Each row below holds a small network's activations on one record, seen along a few directions.
Each row is followed by the record's values for the fields PIDU, DIS, SAZ, LOTE, GOGI, DASAT, ZANOT, RIPU.
Not every record has every field; a missing one is written missing.
The largest differences between rows may come from other fields.
Strong random noise was added to every row along 4 fixed directions; ignore it. To show where, here is one row again and again, with new noise each time:
[-201  132 -411 -244 -269  323 -207  -46   15   52  260  250 -184 -291
  -82  341   16   39  432  141    5 -171 -127   12]
[-170  320   94 -221  -50  114  -58  -52 -108   79  201   64 -343  -52
    6  429  258  139    4  232  119 -125  170  -55]
[-356  117 -375  -73   87  -41 -215 -276  -74 -192 -244   92  179 -161
  117  -50 -625  302  645  -66  -50 -105  -84  314]
[ -71  358   38 -246  -70  133   19  -50  -52  141  100   18 -325  -20
   10  266  202  225   -5  264   67 -184  142   28]
[ -15  175  -24 -289  -75  -90   97   31 -207  151 -181 -132  -90    9
  109   18 -137  306  -89  157 -119 -113   35  216]
[-248 -468 -219 -369 -283 -377 -127  304 -662   13 -122  -98  266 -244
  173  277 -489  -45  -98 -158 -346  225 -264  189]

[-357  245  154  344  236  121 -313  -26   11 -264  345  262   64 -167
 -258  712  297 -506  169 -253  407  104  198 -463]	PIDU: selu / DIS: kun / SAZ: rovir / LOTE: peba / GOGI: nege / DASAT: missing / ZANOT: missing / RIPU: kud
[  63  352  430  293  355  -86  118   69  -62  -46 -200   22  -36  129
  -75  168  425  128 -423   36  190  -27   -1  -64]	PIDU: kaded / DIS: fosip / SAZ: rovir / LOTE: goru / GOGI: nege / DASAT: missing / ZANOT: missing / RIPU: kud
[ 168 -109 -245 -391 -286  266  -50  255 -157  186  280  -49  -52 -134
 -122   54  245 -366   18 -114   42 -185  -61 -316]	PIDU: selu / DIS: redib / SAZ: losot / LOTE: peba / GOGI: luv / DASAT: missing / ZANOT: missing / RIPU: kud
[ -20 -143  -39  300 -198  186 -163  419  258  178  423  496 -293   54
 -169  450  382 -426  -79  -78 -102  110    8 -109]	PIDU: selu / DIS: fosip / SAZ: dupim / LOTE: goru / GOGI: nege / DASAT: missing / ZANOT: zeg / RIPU: led
[ 145  419  444  -16  141 -115   84  -75   23  -51  -48 -205 -210   85
  131 -259  258  233 -174  288  160  -32  234  -48]	PIDU: kaded / DIS: missing / SAZ: mosus / LOTE: goru / GOGI: giki / DASAT: zegip / ZANOT: missing / RIPU: missing
[-305  367   62  360  256  129    0   56  108  -70  226  102 -106 -146
 -128  196  342   43   60  -67  356  -66  316 -214]	PIDU: kaded / DIS: missing / SAZ: losot / LOTE: goru / GOGI: giki / DASAT: lamut / ZANOT: missing / RIPU: missing
[-194 -163  147  124  157   -5 -119  -45  -79 -301  197   49  -56 -127
  209  280 -133  -55   35  -56  111  282  -12  227]	PIDU: kaded / DIS: missing / SAZ: rovir / LOTE: peba / GOGI: tozen / DASAT: lamut / ZANOT: missing / RIPU: missing
[-268   31 -177  220   -6  528 -164 -253  242 -321  229  168  -70 -121
 -368  350  153  -53  564 -113  449 -256   53 -377]	PIDU: kaded / DIS: kun / SAZ: rovir / LOTE: peba / GOGI: luv / DASAT: missing / ZANOT: zeg / RIPU: tuma
[ 168  -91  260   29  210 -270  201   55 -134  -43    4 -144 -142  215
   66 -124   99  -80 -459 -143  102   63  173  -79]	PIDU: selu / DIS: missing / SAZ: losot / LOTE: peba / GOGI: tozen / DASAT: zegip / ZANOT: missing / RIPU: missing
[ 187 -310 -544 -433 -132   25  -32  -13    4   59 -585 -295  509   36
 -107 -596 -465  116  328 -325  -80  -21 -220  194]	PIDU: selu / DIS: ruvin / SAZ: kife / LOTE: peba / GOGI: luv / DASAT: missing / ZANOT: koze / RIPU: led
[  55  246 -159 -118  184  200  -43 -241  147   48  -13 -136   16  -34
   26 -237   43  -16  235  223   48 -170  107   68]	PIDU: selu / DIS: redib / SAZ: rovir / LOTE: peba / GOGI: giki / DASAT: missing / ZANOT: missing / RIPU: kud
[ 121 -344    1 -356  -71  -97  -45   -2 -250 -144 -170 -233  261  135
   17 -509 -313   15 -203  -74 -206  106  -36  247]	PIDU: selu / DIS: ruvin / SAZ: rovir / LOTE: peba / GOGI: giki / DASAT: missing / ZANOT: koze / RIPU: peput
[  58  423 -157 -191 -172 -239  204  139 -176  329  -50  -31 -142 -199
  107  147  165  216  -94  361   15  -16 -106  197]	PIDU: kaded / DIS: missing / SAZ: dupim / LOTE: goru / GOGI: giki / DASAT: lamut / ZANOT: missing / RIPU: missing
[-187  371  113  -93  382 -295   66 -330 -308  173 -248 -108  -46  -20
   50   65  233  424  -79  212  179   10   38   44]	PIDU: kaded / DIS: kun / SAZ: dupim / LOTE: goru / GOGI: giki / DASAT: missing / ZANOT: missing / RIPU: kud
[  52  215 -265 -167  -29  146  -30    2 -274  336  163  263 -111 -285
   65  244  322 -167   70  241   60  -48 -195  -17]	PIDU: selu / DIS: kun / SAZ: losot / LOTE: peba / GOGI: giki / DASAT: missing / ZANOT: missing / RIPU: kud
[ -12 -160 -157  102 -229 -254  163  320  -13  122  -60  112  235   86
  -27   -4 -187 -217 -138  -60 -148  165 -392  113]	PIDU: selu / DIS: kun / SAZ: kife / LOTE: peba / GOGI: vusul / DASAT: missing / ZANOT: zeg / RIPU: tuma
[ 145   -5  -17  -63   11   73  160  262  236  240    3   97   84   80
   86 -272  -86  157 -118  -33 -323 -123   44   74]	PIDU: selu / DIS: fosip / SAZ: losot / LOTE: goru / GOGI: nege / DASAT: missing / ZANOT: missing / RIPU: kud
[-247 -530  454  114  367 -622 -210  160 -517 -476 -429 -242  354  193
  257  -54 -421  -56 -122 -311 -189  352   24  114]	PIDU: kaded / DIS: ruvin / SAZ: rovir / LOTE: goru / GOGI: nege / DASAT: missing / ZANOT: koze / RIPU: peput
[ -15  422 -279  581  180   16  211 -190  285   42 -519  250  -23 -196
   30 -122  -77  186    8   50   93   70 -298  336]	PIDU: kaded / DIS: missing / SAZ: rovir / LOTE: goru / GOGI: giki / DASAT: lamut / ZANOT: missing / RIPU: missing
[ 461 -379 -337 -123 -279 -119   99  411   -2  219 -212 -226  381  -24
  -34 -560 -335 -184 -105 -292 -314  154 -410   94]	PIDU: selu / DIS: missing / SAZ: losot / LOTE: peba / GOGI: vusul / DASAT: zegip / ZANOT: missing / RIPU: missing
[-243  -88  -37  204  358  167 -160 -282  289 -421 -308 -100   94    4
 -166 -139 -290  123  438 -230  214 -142  101  -87]	PIDU: kaded / DIS: ruvin / SAZ: rovir / LOTE: peba / GOGI: luv / DASAT: missing / ZANOT: koze / RIPU: peput
[  74  323 -180 -196  260  119  235 -159  -18  264   29   54 -128  -43
   70  -91  263  220   -9  225   62 -249  123    9]	PIDU: selu / DIS: kun / SAZ: losot / LOTE: peba / GOGI: tozen / DASAT: missing / ZANOT: missing / RIPU: kud
[-178 -360  -44 -174   -8 -261  -20    5 -438   29 -108   83  165 -190
    0  126 -315 -122   71 -261  120   35 -167  -65]	PIDU: selu / DIS: kun / SAZ: losot / LOTE: peba / GOGI: luv / DASAT: missing / ZANOT: zeg / RIPU: tuma
[ 198  -10 -134  147 -127  153   94  224  -36  101   10  223   42  -36
  -14   22   86  -59 -275   41  147  274 -132  -24]	PIDU: selu / DIS: missing / SAZ: rovir / LOTE: goru / GOGI: giki / DASAT: zegip / ZANOT: missing / RIPU: missing
[  11 -356  221   33   63  -51  -77  -61  288 -202 -166 -151   25  217
  147 -277 -182  187 -140  -17 -169 -171   21  148]	PIDU: kaded / DIS: ruvin / SAZ: rovir / LOTE: goru / GOGI: luv / DASAT: missing / ZANOT: koze / RIPU: peput
[-185 -433  -32 -164 -297  -38 -292   13 -414 -237  293   -6  108 -194
 -202  566   64 -413   39 -171   64  112  223 -454]	PIDU: selu / DIS: kun / SAZ: rovir / LOTE: peba / GOGI: luv / DASAT: missing / ZANOT: zeg / RIPU: tuma
[-266 -120  107  507  189 -326   92  134 -212   20   -1   73  -42  116
 -213  315  -83 -286 -279 -290   27  304 -151 -133]	PIDU: kaded / DIS: kun / SAZ: dupim / LOTE: peba / GOGI: vusul / DASAT: missing / ZANOT: zeg / RIPU: tuma
[ 318  142 -553   52 -254  414  254   98  127  331 -312  142   -5 -188
 -597 -479   51  263  194 -115  134 -327 -230 -186]	PIDU: kaded / DIS: kun / SAZ: losot / LOTE: goru / GOGI: nege / DASAT: missing / ZANOT: zeg / RIPU: tuma
[ 170 -122  551 -187 -122 -303  228   -9  -68   76  130 -215   -5  133
  171  126  303  -39 -527   41 -144   -7  208 -164]	PIDU: selu / DIS: missing / SAZ: mosus / LOTE: peba / GOGI: nege / DASAT: lamut / ZANOT: missing / RIPU: missing
[-104  -88  114  141   95  -20 -132 -253  283 -322 -311 -366  139  317
  168 -573 -351   49  146 -121 -172  -82   93  339]	PIDU: kaded / DIS: ruvin / SAZ: rovir / LOTE: peba / GOGI: giki / DASAT: missing / ZANOT: koze / RIPU: peput
[  99  541 -108  114  114  368  -68 -200  594  -14  212  334 -162  216
  -46  162  389  227  277  316   69 -202  197   12]	PIDU: selu / DIS: fosip / SAZ: kife / LOTE: goru / GOGI: nege / DASAT: missing / ZANOT: missing / RIPU: kud
[ 178  -22   23  -10 -223   99  172   80  188  -94  109 -230  -33  214
  -96 -209   49 -128 -193   36 -204 -139  -75  116]	PIDU: kaded / DIS: fosip / SAZ: rovir / LOTE: peba / GOGI: giki / DASAT: missing / ZANOT: zeg / RIPU: led
[ 232  295 -369  -32    1  547 -147 -271  391  151   31  346 -204  -16
 -264 -174  114  272  574   65  312  -21 -133    2]	PIDU: selu / DIS: missing / SAZ: dupim / LOTE: goru / GOGI: nege / DASAT: zegip / ZANOT: missing / RIPU: missing
[ -67 -279  -20 -127  -70 -101 -177 -136  -89 -300  319    0   47 -253
  108  294  187 -233  265  -40 -110 -140  -24 -116]	PIDU: kaded / DIS: missing / SAZ: mosus / LOTE: peba / GOGI: luv / DASAT: lamut / ZANOT: missing / RIPU: missing
[ -44 -101 -330  -72  115  -24  -96  -59 -179    8 -104  272  -34 -101
  -46   31 -242  -73  179  -49  116  -84 -206   89]	PIDU: selu / DIS: redib / SAZ: dupim / LOTE: peba / GOGI: luv / DASAT: missing / ZANOT: zeg / RIPU: veru
[-100  208  506  382  221    7   45  -18   94  -33  404  -30 -376  233
 -229  408  534 -239 -266  223  190   44  358 -440]	PIDU: kaded / DIS: kun / SAZ: rovir / LOTE: peba / GOGI: vusul / DASAT: missing / ZANOT: zeg / RIPU: tuma
[ 323  320  236  165  -33   87  353  323  345  131 -108  -35 -239  445
  -57 -350  246  261 -209   24  -98 -303  232  -45]	PIDU: kaded / DIS: fosip / SAZ: losot / LOTE: goru / GOGI: nege / DASAT: missing / ZANOT: zeg / RIPU: led
[-178  137  321 -199  407 -285  -44 -455  -48 -478 -120 -319  216  344
  142 -188 -310  393  189  -57  399   85  378   12]	PIDU: selu / DIS: missing / SAZ: kife / LOTE: peba / GOGI: tozen / DASAT: zegip / ZANOT: missing / RIPU: missing

Here are new rows. What are their fields?
[ -21  323 -181 -193  -60   22  -71  -73  -32  -16  256   65  -95 -192
  -22  354  134  130  375  150  305 -175  -23  -15]	PIDU: kaded / DIS: missing / SAZ: dupim / LOTE: peba / GOGI: luv / DASAT: lamut / ZANOT: missing / RIPU: missing
[ 435  508  -43 -226 -153  407  358 -190  348  178  188  -44 -487  107
 -142 -282  449  185   -4  135  183 -276  306  -68]	PIDU: selu / DIS: missing / SAZ: losot / LOTE: peba / GOGI: tozen / DASAT: lamut / ZANOT: missing / RIPU: missing
[  65  179  334   52  325 -467  293   -9 -254  106 -400 -223  145  198
  257 -218 -262  117 -310  218  -35   50  166  391]	PIDU: selu / DIS: kun / SAZ: rovir / LOTE: peba / GOGI: giki / DASAT: missing / ZANOT: zeg / RIPU: tuma
[ 128    1  -82   40 -163 -318  199  -22  -27  468  -56  -86    3    7
  173   -8   95  133 -587  175 -302  121  -10  275]	PIDU: selu / DIS: missing / SAZ: dupim / LOTE: goru / GOGI: giki / DASAT: lamut / ZANOT: missing / RIPU: missing
[-419 -376  127 -241 -205  -70 -223   61 -306 -242  552   77  118 -350
  146  439  142 -198   36  -50    8  250 -108 -152]	PIDU: kaded / DIS: missing / SAZ: mosus / LOTE: goru / GOGI: giki / DASAT: lamut / ZANOT: missing / RIPU: missing
[ -67  -76 -548  284 -305  246  107  164  101  175   17  227  -27  -53
 -375  -47 -190 -230  249 -257 -160   87 -455   45]	PIDU: kaded / DIS: kun / SAZ: dupim / LOTE: peba / GOGI: vusul / DASAT: missing / ZANOT: zeg / RIPU: tuma
[ 313  391  355  257  -16   11  301  171  168  247  201  -18 -404   36
   10  200  236 -111 -525  289  -43  119   -5   50]	PIDU: kaded / DIS: missing / SAZ: rovir / LOTE: peba / GOGI: vusul / DASAT: lamut / ZANOT: missing / RIPU: missing
[  14  470  247   43  145  217  -47 -355   17  -17  186   92 -163  -23
 -161  250  496  174 -147  202  160 -224  167 -179]	PIDU: kaded / DIS: kun / SAZ: rovir / LOTE: goru / GOGI: nege / DASAT: missing / ZANOT: missing / RIPU: kud
[ -19   22  196 -326  143 -170  162   61 -512  142  155 -129   55   87
  231  204  159   47 -487  117  -97  118  136 -105]	PIDU: selu / DIS: kun / SAZ: losot / LOTE: peba / GOGI: giki / DASAT: missing / ZANOT: missing / RIPU: kud
[ 763 -524 -473 -556 -760   29  503  744 -176  672   77 -185  -38 -431
  -81 -128  397 -255 -594  291 -620   20 -683   45]	PIDU: kaded / DIS: missing / SAZ: mosus / LOTE: peba / GOGI: vusul / DASAT: lamut / ZANOT: missing / RIPU: missing
[ 186   58  337   85  -58  292  -11  198  416    5  332 -101 -294  233
 -192 -111  250  108 -188 -184  -31  -46  338 -321]	PIDU: kaded / DIS: missing / SAZ: losot / LOTE: goru / GOGI: nege / DASAT: zegip / ZANOT: missing / RIPU: missing
[ 122  360  -90  357  176  603 -151 -173  662   53  168  264 -248   35
   -6  -14  330   88  500  209  -19 -283   54   63]	PIDU: kaded / DIS: fosip / SAZ: rovir / LOTE: goru / GOGI: nege / DASAT: missing / ZANOT: missing / RIPU: kud
[ -18 -541 -472   68 -466  254  -27  321 -160  242   86  107  160 -307
 -225   99  -45 -416  274  -35 -251  229 -550  -52]	PIDU: kaded / DIS: kun / SAZ: rovir / LOTE: peba / GOGI: vusul / DASAT: missing / ZANOT: zeg / RIPU: tuma
[  87  168 -338   12   29   67   72   57  -66   -4 -116   24   -7 -284
 -102 -123  -55   30  356 -197  176 -124   -3   73]	PIDU: kaded / DIS: missing / SAZ: losot / LOTE: peba / GOGI: luv / DASAT: lamut / ZANOT: missing / RIPU: missing
[ 233  122  114  147  424 -247  424  -48 -139   73 -557 -526   57   88
    2 -355 -116  357 -340    6  131   17  212  183]	PIDU: kaded / DIS: missing / SAZ: rovir / LOTE: peba / GOGI: tozen / DASAT: lamut / ZANOT: missing / RIPU: missing
[-282 -163   93  432  171  167 -300   59  -54 -184  -42   89  140  -87
 -100  377   66 -220  163 -381   46  230  -68 -169]	PIDU: kaded / DIS: fosip / SAZ: rovir / LOTE: goru / GOGI: nege / DASAT: missing / ZANOT: missing / RIPU: kud
[-201   -7   37  528  134 -233   26   81   34   44   80  183  -54  204
 -114  189 -160 -243 -153 -167  -65  233  127  -50]	PIDU: selu / DIS: kun / SAZ: dupim / LOTE: peba / GOGI: vusul / DASAT: missing / ZANOT: zeg / RIPU: tuma
[ 111 -288  151  -83  223 -215  -92  -37 -146 -388 -319 -393  225  256
   28 -442 -377   90   68 -199  -68  -73  117  127]	PIDU: kaded / DIS: ruvin / SAZ: rovir / LOTE: peba / GOGI: luv / DASAT: missing / ZANOT: koze / RIPU: peput
[-269  504  730  354  895 -444   16 -367 -118 -285 -174 -155 -195  205
  294   90   94  290   68  -53  427  -30  613  142]	PIDU: kaded / DIS: missing / SAZ: losot / LOTE: peba / GOGI: luv / DASAT: lamut / ZANOT: missing / RIPU: missing
